These are the activations of a small neural network, seen along a few directions. Each row is one input.
In each table, some parts of the input vary, and every possible input appears once, in random order.
Descriptions start from the smaller parts, as in this example, which fits no table here: values(3) and (point or ring(11) or (line(4) and ring(8))).
Shared parts are said once, and a part with two or three values counts as separate values.
In the rows, zero is written as 128.

Other details of the inputs vary at random and push rows far along three fixed directions, the same in every table; ignore that.

Rows:
x1: [ 80 104 183 128  79 110 146  85  67 123  98 167  85]
x2: [129 134 152 166 129 137 150 140 126 139 122 115  81]
x3: [140 160  58  88 118 160  83 111 166 117  93 150 149]
x4: [124  99  56  52 129  82 111 101  87  45  50 145 143]
x5: [ 76  72 200 180 153  52 153  86  49 114 107 114 167]
x6: [130 166  52 124 155 139  97 142 185 137 130 134 184]
x7: [132 156 172 136  64 179 159 145 121 155 136 151  28]
x8: [148 108  75  87 100 100 111  98  97 123 111 175  78]
x9: [ 98 117 147  84  52 126  95  40  52  84  71 171 145]
x10: [102  77 107 121 200  80 121 117 126 129  98 124 213]
x11: [134 102  98 118 189 124 120 141 160 140 108 122 171]
x12: [106 105 225 164 118  90 124  88  79 111 140 125 197]
x13: [111 114  96  51  83 153 101  71  96 108  78 143 112]
x14: [152 124  68  70 161 110 128 171 160  89 112 138 150]
x15: [116  71 207 169 170  83 150 108  57 116 118  95 179]
x16: [173 132 131 183 140  98 149 159 123 147 180 119  72]
x17: [132 138 192 172 131 146 152 161 163 160 190  93 112]
x18: [144 124  66  81  84 112 101  89 115 121 136 156  75]
x19: [103 121 160 194 162  96 163 146 113 146 141 106 129]
x20: [134 156 158 115  63 182 152 138 112 151 121 154  28]
x21: [127 155 172 140  66 171 155 146 128 157 132 151  22]
x22: [160 189 194 177 105 178 144 174 157 157 195 116 112]
x23: [104 154 183 173 107 113 134 119 120 134 158 136 151]
x24: [108 160 128 118  67 171 135 122 148 144 139 142  47]
x25: [131  76 178 142 188 107 137 138 101 134 135 102 201]
x26: [114  60 163 159 188  72 131 103  85 110  98  94 199]
x27: [137 123 139 194 191 120 154 172 160 151 150  91 141]
x28: [131 155  87  56  81 134 127 140 145  83 127 144  81]
x29: [167 137  50 122 170 168 120 164 176 138 103 102 121]
x30: [150 166  71 134 159 157 100 155 203 137 142 124 178]
x31: [101 126 190 186 144 106 169 157 123 164 164 128 121]
x32: [130 179 123  75  40 130 118 119 110  67 117 174  88]
x33: [118 130  48  97 165 135 106 130 186 141 121 115 161]
x34: [150 152  55 102 161 173 110 157 217 152 136 108 126]
x35: [110 150 167  96  29 156 108  71  56 101 100 167  95]
x36: [ 99 150 188 185 122 126 166 156 146 167 198 109 106]
x37: [126  90  68  55 150 137  86  92 121 107  87 115 187]
x38: [170 161  63 115 160 193 120 183 226 161 162  94 124]
x39: [166 130 154 185 186 148 151 190 149 153 164  75 138]
x40: [158  99  96 124 164  59  84  96 110 104 149 138 223]
Each input here is: line(4) and (values(2) or line(8)).
- The inputs of x26 and x21 match in every part but the line(4) part. If x16 is changed in the same way as x26 into x21, which row does it become? => x8
- Which other rows does x24 become when the line(4) part takes its other values? List them by row number. => x1, x27, x30
- Which other rows does x14 become when the values(2) part takes its other values? List them by row number. => x8
- Which other rows does x13 become when the line(8) part takes its other values? List them by row number. => x17, x24, x33, x34, x36, x37, x38
- Which other rows agree with x3 in the line(4) part? List them by row number. => x6, x9, x12, x22, x23, x30, x32, x35, x40
